These are the activations of a small neural network, seen along a few directions. Each row is one input.
Each table varies a few parts of the input and shows all the possible inputs, shuffled.
A made-up example of a description, with smaller parts first: line(6) and (point or line(9) or (values(3) and ring(8))).
Shared parts are said once, and a part with two or three values counts as separate values.
In the rows, 128 means zero.

Other details of the inputs vary at random and push rows far along two fixed directions, the same in every table; ignore that.

Table:
r1: [ 99 106 102 141 163 121 154 152 132 137 187 162  98 213 141 178]
r2: [151  64 144 127  48 136 158 190 103 171  94  82 167 162 162 117]
r3: [128 199 121 109 187 120  90  60 155  72 116 165 110  39  81 116]
r4: [151 145 139 130  82 113 108 108 124 135 126 150 146  63 149 106]
r5: [112  94 130 162  71 139 148 168 107 139 126  71 157 174 121 134]
r6: [146 117 171 121 104 129 122 145 111 143 111  99 137 138 124 121]
r7: [ 89 103  87 135 163 122 161 156 145 133 178 147  86 232 141 170]
r8: [106 133 101 135 199 119 138 121 145 112 153 167 119 133 104 157]
r9: [150 107 149 124  69 145 122 142 119 157  72  83 151 110 151  97]
r10: [174 159 159 133  29 118  81  98 118 132  92 121 172  17 158  69]
r11: [143 153 163  96 176 117 111  99 125 118 125 171 121  88 107 138]
r12: [102 123  86 138 187 123 156 132 147 119 148 139 110 165 107 154]
r13: [ 86 112  94 153 180 147 159 144 144 116 147 117  94 209 101 161]
r14: [143 179 133  83 214 104 100  76 142 106 103 197 106  52 109 126]
r15: [119  81 131 161  52 139 154 172 110 159 120  72 185 147 138 119]
r16: [134 138 124 130  94 131 109 112 142 115 115 135 119  97 152  99]
r17: [152 175 115  98 203 134 112  75 103  95 154 153 117  63 117 106]
r18: [ 91 130 118 138 149 141 132 144 141 123 179 131  82 223 129 161]
r19: [156 114 166 118  64 135 114 139 117 151  86  70 153 106 142 103]
Description of these inputs: point or (values(3) and ring(6)).

Table:
r20: [130 109 135 125 114 131 133 141 124 150 106 102 141 134 123 119]
r21: [112 115 128 116 160 137 138 145 123 137 142 120  98 191 118 148]
r22: [129 143 123 124 148 124 118 108 144 115 135 160 103 117 136 128]
r23: [144 112 146 131  98 125 129 144 118 152 115 101 149 120 135 121]
r24: [160 161 150 100 122 114  95  88 138 113  80 145 139  32 121  95]
r25: [136 146 145 118 166 113 118 112 139 118 123 149 122 102 118 136]
r26: [113 113 137 120 158 141 142 155 107 134 149 143 109 188 125 161]
r27: [121 134 129 109 161 124 126 124 133 129 126 135 110 146 106 143]
r28: [117 135 113 123 151 130 129 124 139 123 139 147  98 145 134 135]
r29: [163 161 154 103 121 113  93  89 140 109  84 149 142  34 126 101]
r30: [118 117 112 133 116 128 129 136 133 139 119 117 139 127 133 123]
r31: [133 113 122 137  99 135 127 139 101 134 118 121 131 138 145 120]
r32: [134 142 128 109 171 128 127 109 130 119 123 136 122 113 108 126]
r33: [126 106 122 146 100 127 138 139 137 141 118 122 139 129 144 123]
r34: [148 117 148 124  88 125 125 140 118 149 115 106 145 123 136 125]
r35: [122 150 113 114 156 127 114 110 135 121 135 150 107 117 130 126]
r36: [ 97 118 102 128 150 128 141 145 137 134 149 131 107 189 126 159]
r37: [131 118 125 140  93 138 133 133 115 132 128  92 154 117 132 111]
r38: [161 170 152  99 122 111  87  81 129 124  90 147 144  24 116  97]
r39: [112 144 117 131 149 129 127 124 140 111 130 138 110 141 111 143]
r40: [132 141 122 126 156 120 128 105 141 113 147 162 120 103 129 127]
r41: [107 118 118 149 150 134 142 143 140 120 143 128 114 174 115 153]
r42: [129 111 123 139  98 122 131 144 128 147 136 123 147 130 140 120]
r43: [122 143 126 134 149 135 123 122 137 110 138 141 105 146 124 138]
r44: [132 116 128 141 101 135 136 138 119 126 143 101 146 129 131 119]
r45: [131 146 129 122 146 120 117 108 139 118 144 166 106 117 137 127]
r46: [110 110 127 126 165 129 148 150 135 133 132 123 109 182 111 151]
r47: [144 118 148 123 103 132 124 142 114 146 128 107 131 138 142 124]
r48: [141 111 122 135  88 130 136 139 122 142 137 116 154 118 147 108]
r49: [138 111 142 120 107 137 128 142 124 138 109 105 127 140 138 116]
r50: [140 139 136 116 169 127 127 111 138 110 124 142 122 113 119 130]
r51: [128 158 135 123 145 122 110 107 127 109 147 146 112 112 122 127]
r52: [111 111 108 140 155 133 153 136 139 125 155 137 110 172 131 149]
r53: [109 149 123 127 147 123 122 118 129 119 146 137 115 138 108 143]
r54: [124 138 122 121 147 122 122 124 132 127 159 155 108 145 136 133]
r55: [131 118 138 126 123 126 130 136 121 151 118 111 139 132 119 126]
r56: [132 150 130 131 156 125 123 103 137 100 144 147 124  99 116 127]
r57: [133 111 123 139  85 127 128 138 104 135 105 121 147 121 140 119]
r58: [133 111 143 130 123 126 134 141 133 134 110 115 136 133 130 127]
r59: [129 126 127 134  87 141 121 134 118 134 113  96 139 123 139 108]
r60: [128 107 144 128 112 133 139 153 106 145 112 124 151 130 131 131]
r61: [133 106 114 141 108 136 142 137 101 129 120 115 146 129 138 119]
r62: [124 119 123 142  92 137 128 137 124 136 109  96 150 117 128 114]
r63: [108 120 109 141 156 142 150 141 132 115 147 117 114 172 114 148]
r64: [144 113 150 128  88 125 129 142 124 142 109 107 144 129 142 127]
r65: [120 146 114 125 159 118 121 109 147 117 121 156 116  96 121 127]
r66: [124 146 106 118 164 127 124 105 137 115 135 146 123 103 122 125]
r67: [134 126 129 137  86 142 124 137 124 129 109 103 136 122 141 108]
r68: [143 116 142 129 124 130 141 137 124 131 126 111 140 134 136 127]
r69: [123 145 134 132 145 128 123 120 132 112 149 143 107 143 126 137]
r70: [137 109 139 124 114 142 146 148 102 136 119 120 155 128 134 126]
r71: [121 134 121 129 144 115 128 119 143 123 147 163 111 139 130 143]
r72: [117 130 106 128 161 130 141 119 139 118 140 144 114 133 127 136]
r73: [136 117 144 120 106 135 125 138 112 151 121 105 131 140 136 120]
r74: [145 108 136 126 104 136 141 139 123 137 103  96 147 124 134 110]
r75: [124 115 117 134  93 128 135 140 136 139 114 119 133 133 144 124]
r76: [111 136 112 125 159 117 124 121 136 129 146 148 120 132 120 139]
r77: [140 120 150 122 115 131 127 138 122 134 125 116 125 140 144 128]
r78: [128 119 123 129  96 131 125 137 120 145 133 117 133 138 151 114]
r79: [117 134 108 123 162 126 134 119 131 124 156 143 122 136 125 136]
r80: [136 114 127 134  76 122 127 140 125 147 129 121 149 126 147 117]
r81: [118 157 125 126 156 119 111 104 133 113 135 142 124  96 105 127]
r82: [147 114 138 128 112 132 139 141 116 142 129 101 146 132 135 123]
r83: [122 161 129 120 151 126 109 104 125 114 141 142 111 111 117 125]
r84: [132 110 125 140  79 126 132 136 136 140 113 120 141 125 150 119]
r85: [146 178 132 113 113 119  89  78 135 107  90 142 145  24 117  95]
r86: [132 113 125 148 103 142 139 136 128 121 124 104 144 132 134 121]
r87: [120 124 122 143 114 135 132 137 133 127 113 112 137 127 123 124]
r88: [131 110 145 121 101 133 134 151 105 141 112 128 147 134 133 136]
r89: [128 136 128 115 171 129 137 121 124 129 141 130 120 140 111 139]
r90: [120 112 136 123 157 135 138 147 132 126 142 127 100 190 128 152]
r91: [111 139 113 121 149 117 124 121 134 128 150 150 114 145 123 145]
r92: [125 117 116 139 106 143 137 134 121 128 123  93 146 129 128 117]
r93: [129 116 127 141 109 121 133 133 136 139 129 135 137 123 139 123]
r94: [127 126 128 142 104 132 128 135 135 121 120 120 132 136 130 131]
r95: [108 121 126 147 147 128 141 141 136 122 155 130 116 170 115 152]
r96: [125 146 117 128 164 117 117 110 119 112 119 162 124  97 115 129]
r97: [118 147 128 129 143 119 122 119 132 115 152 143 115 138 111 145]
r98: [117 142 127 134 152 120 122 121 134 116 150 140 120 126 108 139]
r99: [129 130 136 140 100 125 128 130 131 124 129 123 134 132 130 130]
Q: The inputs of r46 and r49 match in every part but one. If r30 is changed in the same way as r46 into r49, which row does it become?
A: r35
Q: The inputs of r56 and r95 match in every part but one. If r70 is changed in the same way as r56 into r95, which row does it become?
A: r60
Q: What do these inputs look like to the network?
A: line(4) and (values(2) or (values(3) and ring(6)))
Q: Which other rows does r26 become when the values(2) part takes its other values? List them by row number.
A: r31
Q: Which other rows does r32 become when the ring(6) part takes its other values? List them by row number.
A: r50, r68, r74, r82, r89
Q: Start at r54 and move only the line(4) part, one step at a time. The first step leads to r80. Which rows follow, in order?
A: r42, r48
Q: Which other rows does r79 become when the values(3) part takes its other values? List them by row number.
A: r37, r89
Q: Which other rows does r64 become when the ring(6) part takes its other values? List them by row number.
A: r24, r27, r29, r34, r38
